A small network was shown many inputs. Here are its activations along a few directions, one row for each input.
In each table, some parts of the input vary, and every possible input appears once, in random order.
Descriptions start from the smaller parts, as in this example, which fits no table here: one of 5 places around a ring, together with either a single point or one of 11 places along a line or (one of 3 separate values, together with one of 4 places along a line).
Shared parts are said once, and a part with two or three values counts as separate values.
In the rows, 128 means zero.

Other details of the inputs vary at random and push rows far along two fixed directions, the same in every table; ignore that.

Rows:
row 1: [165 136 148 133  91 131 137 106 104 165 120 150]
row 2: [122 133 117  62 151  86 181 160  99  66 111 121]
row 3: [144 103 143 151  87 117  65 161 138 204 145 139]
row 4: [ 84 131  55 121 197 145 184 132 141  91 113 140]
row 5: [ 40 143  47 213 196 167 131 128 181 155 166 151]
row 6: [138 114 153 132  96 147 110  89 139 149 129 132]
row 7: [170 129 165  93 109  83  75 150  82 155 135  99]
row 8: [122 133 136  74 143 126 188 152 117  59 126 107]
row 9: [ 52 135  45 206 185 175 128  61 181 162 136 170]
row 10: [124 125 113  71 135 143 206 127 126  56  94 116]
row 11: [ 39 121  59 225 162 211 160  76 214 147 154 171]
row 12: [196 107 165 115  74 121 109 145 108 145 112  94]
row 13: [ 57 136  73 225 185 166 136 122 164 125 161 148]
row 14: [ 99 114  84 218 116 162  69 123 166 224 150 143]
row 15: [133 129 109  71 155  84 183 144  65  50 116 110]
row 16: [ 92 138 117 149 153 177 121 116 182 135 144 144]
row 17: [ 98 147  90 121 194 146 206 137 146  48 126 116]
row 18: [128 134 133 144 127 104  79 126 101 148 154 125]
row 19: [168 106 167  95  57 101 110 152 111 154 113 111]
row 20: [110 179 109 100 174 134 204 139 116  77 124 144]
row 21: [116 126 147 137 105 114 113 160 141 150 154 123]
row 22: [192 114 169  79  96  90  70 149  81 165 116 105]
row 23: [169  94 152 188  75 145  83 111 139 196 142 121]
row 24: [ 97 110  72 172 146 146 141  95 140 155 125 147]
row 25: [138 108 109  64 128  93 195 114  93  75  85 136]
row 26: [173  92 172  98  54  94 121 127 100 152 115 120]
row 27: [ 94 132  85  98 165 121 180  81 134  84  95 158]
row 28: [ 96 114  98 202 102 150  75 129 175 214 147 156]
row 29: [ 80 137  85 117 167 109 182 135 120  64 133 147]
row 30: [139 137 102  58 153 108 165 114  94  79  80 115]
row 31: [120 141 101  51 154 104 181 115 113  61  77 135]
row 32: [154 139 133  74 163 131 167 127 124  64 100 111]
row 33: [182 126 211  77  76 102  84 154  96 137 142  92]
row 34: [ 42 148  78 187 177 178 124 109 217 149 151 171]
row 35: [140 125 113  74 168 118 194  87  94  55  71 121]
row 36: [ 76 157 106 107 181 146 189 106 140  34 138 136]
row 37: [143 123 144  51 117  96 178  97 103  73  87 127]
row 38: [ 81 156  88 128 210 133 183 108 123  41 119 133]
row 39: [213 105 191 101  70 106  94 105  92 147 109 100]
row 40: [ 98 127 117 248 126 167  77 129 174 179 192 138]
row 41: [151 102 169 146  65 121  67 164 143 203 150 127]
row 42: [157 108 134 141 107 131 113 140 114 153 106 110]
row 43: [178 151 183 122  80 100 108 151  73 148 150 131]
row 44: [194 141 178  97  85 115 112 159  91 165 123 131]
row 45: [ 75 144 134 205 122 149  58 129 192 204 183 149]
row 46: [124 119 154 151  98 135 112 143 126 129 167 122]
row 47: [194  98 194  81  63 116 102 169 101 147 128  99]
row 48: [101 163  92 176 140 174 148 112 161 161 129 166]
row 49: [204  95 180  98  88 101  94 172  80 154 109  94]
row 50: [ 59 155  83 202 203 170 120 115 180 137 150 143]
row 51: [110 149 138  75 143  94 168 126 108  50 126 128]
row 52: [110 140 134 141 130 111  81 139 141 163 151 139]
row 53: [ 73 153  82  93 173 142 197 100 162  62  95 146]
row 54: [161 141 129  59 147 124 183 113 110  50  78 102]
row 55: [111 143 137 213 136 163  60 125 181 189 178 127]
row 56: [191  87 164 122  81 106 111 125  81 156 103 106]
row 57: [127 129 156 165  93 101  44 134 123 184 169 143]
row 58: [108 126 123 172 122 138  55 131 169 204 151 157]
row 59: [143 124 140 144 140 139  88 134 134 158 122 123]
row 60: [117 132 133  75 131  90 189 147  98  46 125 122]
row 61: [198 127 201 109  83  93  78 141  82 124 144  93]
row 62: [104 136 121 146 125 171 118 104 170 140 130 135]
row 63: [199 114 180  98  83 104  79 135  85 156  95  95]
row 64: [160 110 168 175  94 119  57 168 115 198 155 103]
row 65: [144 127 112  83 166 136 199 143 125  52 100 111]
Description of these inputs: one of 5 places along a line, together with either a single point or (one of 2 separate values, together with one of 6 places around a ring).
The inputs of row 50 and row 35 match in every part but the place on the line of 5. If row 55 is changed in the same way as row 50 into row 35, which row does it become?
> row 39
The inputs of row 14 and row 15 match in every part but the place on the line of 5. If row 30 is changed in the same way as row 14 into row 15, which row does it become?
> row 18
Which other rows does row 4 become when the choice among 2 separate values takes its other values? List them by row number.
> row 22
Which other rows does row 31 become when the place on the line of 5 takes its other values? List them by row number.
> row 27, row 52, row 57, row 58

Rows:
row 66: [ 88 132  86 135 153 148 162 124 166 138 119 154]
row 67: [111 123  91 168 175 151 136 119 158 141 117 135]
row 68: [181 135 187  54 106 112 154 123  91  82 111 116]
row 69: [ 91 157  88 118 176 116 166  96 123  87 122 160]
row 70: [ 85 157 108 104 166 122 179 166 140  72 142 137]
row 71: [ 95 143 108 126 161 131 149 168 133  93 154 118]
row 72: [188 107 204 159  15 117  53 154 121 225 151 116]
row 73: [ 83 134 105 132 147 146 180 100 164  75 119 134]
row 74: [125 116 146  89 128 130 170 115 132  72 122 125]
row 75: [199 117 174  92 101 101 150 143  82  91  95  88]
row 76: [152 128 179  49 112  70 129 170  90  70 131  98]
row 77: [184 140 193  62 106  82  97 170  66 101 139  80]
row 78: [101 153  92 115 168 152 162  96 159  91 105 153]
row 79: [152 105 145 200 100 126  42 140 125 224 140 127]
row 80: [ 67 138  70 178 152 137 147 117 154 146 149 174]
row 81: [153 126 168 194  73 153  49 115 141 207 160 111]
row 82: [100 147 111 161 185 135 136 159 145  98 150 123]
row 83: [ 84 123  93 181 152 187 155 119 172 131 155 142]
row 84: [108 160 120 118 151 146 178  98 147  78 113 137]
row 85: [ 88 155  91 109 178 130 164 101 133  94 103 154]
row 86: [211 104 196 141  40 119  10 134 102 226 140  99]
row 87: [110 117 104 244 133 138  60 120 148 213 167 151]
row 88: [100 115 118 135 125 117 109 116 137 145 123 140]
row 89: [204 108 184  81 110 110 150 146  79  88 107  95]
row 90: [137 125 126  73 118  97 162 145  94 110  96 133]
row 91: [154 108 154  87  92  67 111 127  81 120 124 123]
row 92: [139 110 140  80 119 102 133 123 123 117 105 120]
row 93: [155 118 163 102  91 131 150 143 119 124 131 129]
row 94: [ 94 159 147 206 126 146  41 144 176 198 193 147]
row 95: [ 89 120  95 148 140 151 128 104 177 125 124 148]
row 96: [145 133 145  97 139 146 158 111 111  84 125 111]
row 97: [131 126  93 124 171 142 169 121 136  83  94 127]
row 98: [111 111 107 209 103 134  66 131 135 215 172 144]
row 99: [116 116 129 222  85 171  78 130 169 210 167 127]
row 100: [ 77 124  71 168 157 153 136 125 148 150 131 144]
row 101: [171 130 166  89 102 105  97 124 111 156 111 123]
row 102: [168 127 148  63 121  93 128 126  64 107  96 101]
row 103: [192 103 152  63  84 104 132 153  82 115  97  97]
row 104: [ 94 144  79 116 191 153 168  97 145  96 109 130]
row 105: [147 133 127 101 132  96 126 114  76 111 124 118]
row 106: [ 81 134  76 167 144 169 146 119 185 144 129 165]
row 107: [116 118  94 114 149 138 158 132 134 124 113 123]
What is each input in this table made of?
> one of 6 places around a ring, together with either a single point or one of 6 places along a line
The inputs of row 75 and row 81 match in every part but the place on the ring of 6. If row 67 is changed in the same way as row 75 into row 81, which row does it become?
> row 104
Which other rows does row 90 become when the place on the line of 6 takes its other values? List them by row number.
> row 66, row 72, row 80, row 93, row 106
Which other rows does row 102 become when the place on the ring of 6 takes its other values? List them by row number.
> row 79, row 85, row 88, row 90, row 100

Rows:
row 108: [111 126 144 186  97 128  58 148 145 195 181 135]
row 109: [102 120  83 156 153 148 152 107 154 130 109 148]
row 110: [ 58 147  80 174 191 150 154 135 172 107 152 149]
row 111: [109 110 108 185 102 150  86 105 157 200 140 149]
row 112: [170 108 166 108  72 102  82 112 109 176 114 126]
row 113: [ 87 138 119 191 140 220 164  99 218 114 151 142]
row 114: [127 143 114  78 178 114 177 148 102  47 114 107]
row 115: [170 139 177  60  96  76 121 169  78 110 126 110]
row 116: [ 94 153 122 107 153 114 138 133 135  92 139 137]
row 117: [175 126 176 123 108  99  89 161  86 133 151 103]
row 118: [169 116 123  48 142 109 185 122  79  69  71  98]
row 119: [110 133  91  92 151 131 185 106 126  95  93 146]
row 120: [182 104 161 156  81 123  72 119 104 196 124 115]
What is each input in this table made of?
> either a single point or (one of 2 separate values, together with one of 6 places along a line)
A walk changes only the place on the line of 6. It starts at row 116 and steps to row 115. List the rest of the walk in order.
> row 108, row 110, row 114, row 117
Which other rows does row 108 become when the choice among 2 separate values takes its other values? List them by row number.
> row 111

Rows:
row 121: [133 130 150 164  99 127  66 130 127 187 159 129]
row 122: [125 123 141 157 112 121  67 129 137 174 149 130]
row 123: [ 92 114  66 208 146 192 132  71 189 179 114 159]
row 124: [156 117 162 101  98 100 125 149  99 121 133 117]
row 125: [119 143 107  64 161 102 197 140 103  55  99 130]
row 126: [177 136 171  24 120  82 177 142  71  40  94  96]
row 127: [ 73 123  66 211 149 197 127  58 203 181 120 173]
row 128: [ 95 151  99  86 189 126 208 113 125  33 114 135]
row 129: [152 123 151 164 102 119  66 147 120 194 147 126]
row 130: [168 119 151  19 122  67 172 154  64  53  89  99]
row 131: [191 110 198  92  60 101  84 165  97 160 135 101]
row 132: [ 88 149 105 139 167 160 151 117 165 104 137 140]
row 133: [184 113 193 104  61  94  89 160  96 151 135 103]
row 134: [107 139  88  70 193 113 205 128 108  34  94 118]
row 135: [141 121 149 134  92 112  91 148 113 166 147 123]
row 136: [ 74 161  74 110 203 136 196 111 143  59 113 151]
row 137: [ 69 143  82 195 178 185 137 119 189 135 152 146]
row 138: [164 116 163 156  83 116  57 149 107 193 154 112]
row 139: [146  97 123 155  82 151 106  95 147 194 108 144]
row 140: [ 67 140  80 198 180 169 142 114 173 126 155 151]
row 141: [167 120 170 137  92 117  91 149 112 151 140 107]
What is each input in this table made of?
> one of 3 separate values, together with either a single point or one of 6 places along a line
The inputs of row 140 and row 124 match in every part but the choice among 3 separate values. If row 123 is changed in the same way as row 140 into row 124, which row does it become?
> row 139
Which other rows does row 135 become when the place on the line of 6 takes its other values? List them by row number.
> row 124, row 125, row 130, row 131, row 133
Which other rows does row 141 become when the choice among 3 separate values takes its other values? List them by row number.
> row 126, row 133
